A small network was trained on made-up records. Each row is its average activation on records with the value named, seen along a few directions.
Values that are neighbours, or in one group, have similar rows; names and order tell nothing.
Random noise pushes rows far along 4 fixed directions. That doesn't count. These rows show it; they differ only by the noise:
[-357  576  126 -462  134 -175  225  231  128   81   45  -61 -229  136
  225 -323 -204 -172]
[ 181 -147  194 -200  349 -151   67  358  210 -173 -198   62 -156 -286
 -524  405 -101  341]
[ 139  325  -81  -89  -53  108  216 -256  154  104  -28 -219 -234  217
  391 -107 -191  -69]
[-176  368  149 -383  290 -183  285  -45  163   31  -64  -87 -251  387
  146   53 -425 -133]
[ 627 -109  -34  522 -147  263 -199 -242  129  -51   79  -50   90  -97
  112  165  261  221]
[-241  480  288   36   36 -149 -247  406   39  -19  351  199  182  -44
  138 -392  303 -113]


Field M:
m7: [-310 -334  -56  -92   36  -52  200 -221   25   44  -98  -27  -54   59
  -14 -131 -137 -323]
m3: [  10  235  -24 -167   -9   38  119 -404   46  142  -12 -294 -248  574
  422   13 -275 -155]
m11: [  52  -52  -98 -131 -155   96  -89   80  -29  155  132 -128 -126 -120
  126 -333  172 -181]
m6: [ 231    5   48 -160 -184   -5 -120  363   70 -115  -45  124 -121 -588
 -215 -198  244  117]
m10: [  36 -484 -328 -204 -106  256  232  139 -155   -2 -399 -151 -392 -582
  -17   53  -38  226]
m8: [-139 -105  -37  366 -156   72 -317   85 -168    1   32  291  506 -373
 -554   82  281  -43]
m5: [-245 -281  198 -226   78 -295 -155  267  -52  -11  -88   63   39 -210
 -304  -88   62  -34]
m1: [  58 -358   15  180  -19  -14   32 -134 -361  -18   23  290  268   68
   80  354  118  137]
m12: [  51  142 -375  146 -375  271  171   28  -31  172  -69 -194  -42 -321
  -28 -216  -36  176]
m4: [ 454 -204 -190  519  -18  266  -64 -484  -22  -98   80 -262  228  307
 -106  348  -96  164]
m9: [-258  134   11 -582  293 -356  215  324  223 -163 -199  -74 -232 -154
 -448  165 -389  239]
m2: [-647   27 -246 -776   80 -121  508  385 -114   78 -414   11 -371    9
   59 -176 -194  -72]
M is arranged as a line.
List every value one step from m5, in the order listed. -> m7, m11
List every value one step from m3, in the order listed. -> m6, m9
List every value one step from m2, in the order listed. -> m10, m1

Field J:
j5: [ 487 -310  542  452  591 -383 -491  134  278 -678  110   21  278  109
 -745  973   19  713]
j12: [-803  385  280   80  -70 -190  145  128 -258  131   14  349   15  253
   33 -680  -53 -683]
j11: [ 160 -621  -24 -249   71  -47  405   64 -144 -314 -337  598   91 -171
 -254  525 -133  259]
j6: [ 453  280  -16  194   18  317 -360  282 -142   19   47   14  156 -176
 -566  430  372  230]
j3: [ 846 -306   82  304 -457   37 -200 -660   94   49   93 -235  -13   -6
  353  -42  390    4]
j1: [-440 -525  -15 -335  412 -305  512  -26  155 -155 -809    4 -162  355
 -581  575 -688  200]
j10: [-805 -940  240 -640  949 -517  503  629 -234 -127 -451  332  -98 -218
 -754  898 -316  392]
j2: [-315  410 -260   56 -400  255  -67 -315 -119  259  275 -143  159  -89
  421 -565 -231 -334]
j9: [-211  236  243 -205  258 -103 -354   68  231 -280  169 -110 -220   -4
  207 -105   56 -105]
j8: [-188  834  -67 -127  158    5  133   73  -32  234  380 -167  -94  714
  566 -148 -322 -231]
j7: [  25  466  -77  214  -64   17 -136 -747  -62  297  413  -55  471  919
  416 -203 -526 -608]
j4: [ 610 -723  377  561  394 -169 -401 -223  231  -52  140  218   74  355
 -167  568  275  -56]
J is arranged as a line.
List every value one step from j10, in the order listed. -> j11, j1
List every value one step from j3, in the order listed. -> j4
List every value one step from j5, in the order listed. -> j9, j8
